Each row below holds a small network's activations on one input, seen along a few directions.
In each table, some parts of the input vary, and every possible input appears once, in random order.
Descriptions start from the smaller parts, as in this example, which fits no table here: one of 6 places along a line, together with either a single point or one of 11 places around a ring or (one of 3 separate values, together with one of 8 places around a ring).
Shared parts are said once, and a part with two or three values counts as separate values.
In the rows, 128 means zero.

Other details of the inputs vary at random and push rows far along two fixed directions, the same in every table; ignore that.
These rows show it; all are for the same input, with only those details redrawn:
[ 99 144 185 173 147 123 117 134  95 105 105]
[186 128  76 105  71 115 129 143 186 177  97]
[ 99 120 178 112 167 122 159 127  88  92 147]
[149 107 123  42 141 121 193 138 137 122 172]
[156 137 107 155  88 118 102 140 159 160  81]
[164 137 100 148  80 119 104 140 167 169  76]
[123 118 156  87 149 122 168 137 114 109 152]
[150 105 123  53 138 123 183 137 138 125 156]

Table:
r1: [ 18 141 180 204 179 152 113 115  68  74 132]
r2: [219 136  63  89 119 118 102  97 194 179 135]
r3: [146 169 127 190  78 114  78 135 119 154  96]
r4: [158 138 105 154  84 119 105 139 163 161  84]
r5: [154  93 109  37 111 136 154 141 145 126 161]
r6: [ 72 130 149 129 187 120 170 110  77  90 176]
r7: [116  86 136  26 157 143 200 136 135  94 176]
r8: [137 143 102 146  75 138  87 139 139 149 100]
r9: [124 127 111 134 127 113 148 129 144 134 119]
r10: [ 69 152 141 220 121 142  73 126  96 120  89]
r11: [120 156 154 238 145 151  41  84 100 132 133]
r12: [149 151  83 164  89 117 107 130 133 167 109]
r13: [106 114 159 189 193 161  76 102 107  95 117]
r14: [126  88  79  63 127 139 173 139 171 131 146]
r15: [103 124 200  86 170 118 163 127  67  77 186]
Describe the family of inputs behind these rows.
> either one of 3 separate values or (one of 2 separate values, together with one of 6 places around a ring)
What sort of input is r10?
> one of 2 separate values, together with one of 6 places around a ring

Table:
r16: [118  92 155  42 178 149 169 126 126  90 180]
r17: [124  98 154  83 169 144 160 125 108  99 172]
r18: [105 111 133 132 164 135 157 117 119 114 144]
r19: [111 125 164  77 155 119 187 139  85 100 164]
r20: [185 113  99  47 104 111 168 139 188 155 132]
r21: [171 137  79 106  45 104 131 152 178 174 101]
r22: [ 62 156 191 233 115 143  55 138  82  98  93]
r23: [ 84 139 137 194 148 132 104 124 107 114  94]
r24: [194 149  39 168  70 119  74 104 194 202  99]
r25: [109 144 191 184 147 116 118 134  97 111 103]
r26: [ 87 164 202 231 139 116  79 136  76 106  67]
r27: [212 145  56 154  65 129  57 109 184 193 103]
r28: [ 93 121 107 117 122 129 152 131 129 120 148]
r29: [ 83 140 130 174 139 135 122 127 103 119 114]
r30: [171 172 130 185 101 105  74 120 134 161 107]
r31: [121  92 139  48 175 141 173 127 100  91 176]
r32: [111 108 144  74 154 145 161 133  92  98 173]
r33: [164  98  55  56 114 130 165 122 203 159 135]
The inputs of r30 and r24 match in every part but one. If r25 is changed in the same way as r30 into r24, which row does it become?
> r18
Describe the family of inputs behind these rows.
> one of 3 separate values, together with either a single point or one of 5 places along a line
List by row number the other rows that have the choice among 3 separate values in common with r17.
> r16, r22, r27, r31, r32

Table:
r34: [120  93 125  42 180 120 204 112  95  94 218]
r35: [153 138  77 106  41 103 143 161 180 168  98]
r36: [177 112  46 122  94 119 124 120 184 174 109]
r37: [162 113  77  79 113 121 147 117 139 145 165]
r38: [ 82 153 164 221 134 155  72 120  81 111 112]
r39: [203 140  57  98  70 117 109 116 184 187 126]
r40: [152  86  80  47 138 139 161 116 149 134 173]
r41: [109 131 166 157 122 123 129 159 112 116  70]
r42: [157 118 125  53  99 106 185 163 126 133 135]
r43: [112 126 120 160 124 156 102 122 129 135 118]
r44: [111 145 169 151 149 143  97 108 100 104 145]
r45: [105 149 146 178 165 126 105 114 106 113 115]
r46: [173 121 112 123 129 123 128 114 164 149 132]
r47: [172 150  74 138  88 117  88 123 157 166 110]
r48: [ 96 130 144 155 168 139 143 117 103 115 136]
r49: [ 94 159 211 225 166 123  80 113  79 104 122]
r50: [165 133  64 145 102 131  86 122 181 167  85]
r51: [108  74 128  26 208 141 212 111 102  81 214]
r52: [178 109  38 103  89 138 133 125 195 182 112]
r53: [151 133  74 102  48  99 153 160 186 169  96]
r54: [116 139 183 187 149 143  74 116 101 105 131]
r55: [ 89 139 156 165 159 132 137 117  84 113 149]
r56: [ 49 149 188 212 121 128 106 148 109  99  69]
r57: [155 104 122  49 101 122 177 164 131 126 130]
r58: [107  91 141  16 211 146 192 116  95  77 219]
r59: [148 142 122 172  75 107 112 162 151 159  42]
r60: [ 82 119 209  58 234 126 203 100  50  58 231]
r61: [170 104  72  23 135 136 163 121 150 133 183]
r62: [ 84 134 151 137 100 126 129 158 121 111 107]
r63: [148 129 127  97  92 101 160 162 132 146 100]
r64: [135 147 130 183 109 141  58 111 145 147  94]
r65: [110 159 195 206 154 128  79 115  88 108 129]
r66: [ 86 167 192 238 164 129  68 106  91 110  89]
r67: [164 126  66 147  78 135  85 125 161 161 107]
r68: [ 89 143 195 192 121 132  96 161  91 107  64]
r69: [ 83  92 219  66 251 143 198 105  69  47 222]
r70: [ 46 162 195 237 120 117 100 148  99 100  61]
r71: [192 135  45 101  86 108 121 123 182 182 119]
r72: [145  87 141  33 178 143 176 116 130 102 207]
r73: [125 119  98 104  69 126 137 158 174 146  98]
r74: [109 144 135 171 129 135 114 118  99 129 140]
r75: [162 134  96 149 111 131  91 113 173 161  95]
Describe the family of inputs behind these rows.
> one of 6 places around a ring, together with either one of 2 separate values or one of 5 places along a line
The inputs of r59 and r42 match in every part but the place on the ring of 6. If r45 is changed in the same way as r59 into r42, which row does it become?
> r47
The inputs of r74 and r48 match in every part but the place on the ring of 6. If r39 is changed in the same way as r74 into r48, which row does it become?
> r66
Change only the place on the line of 5 in r55. List by row number the other rows that result.
> r34, r49, r60, r71
Change only the place on the ring of 6 in r51. List by row number the other rows that result.
> r34, r36, r37, r40, r67
Change only the choice among 2 separate values in r42. List by row number the other rows that result.
> r35
Change only the choice among 2 separate values in r59. List by row number the other rows that result.
> r70
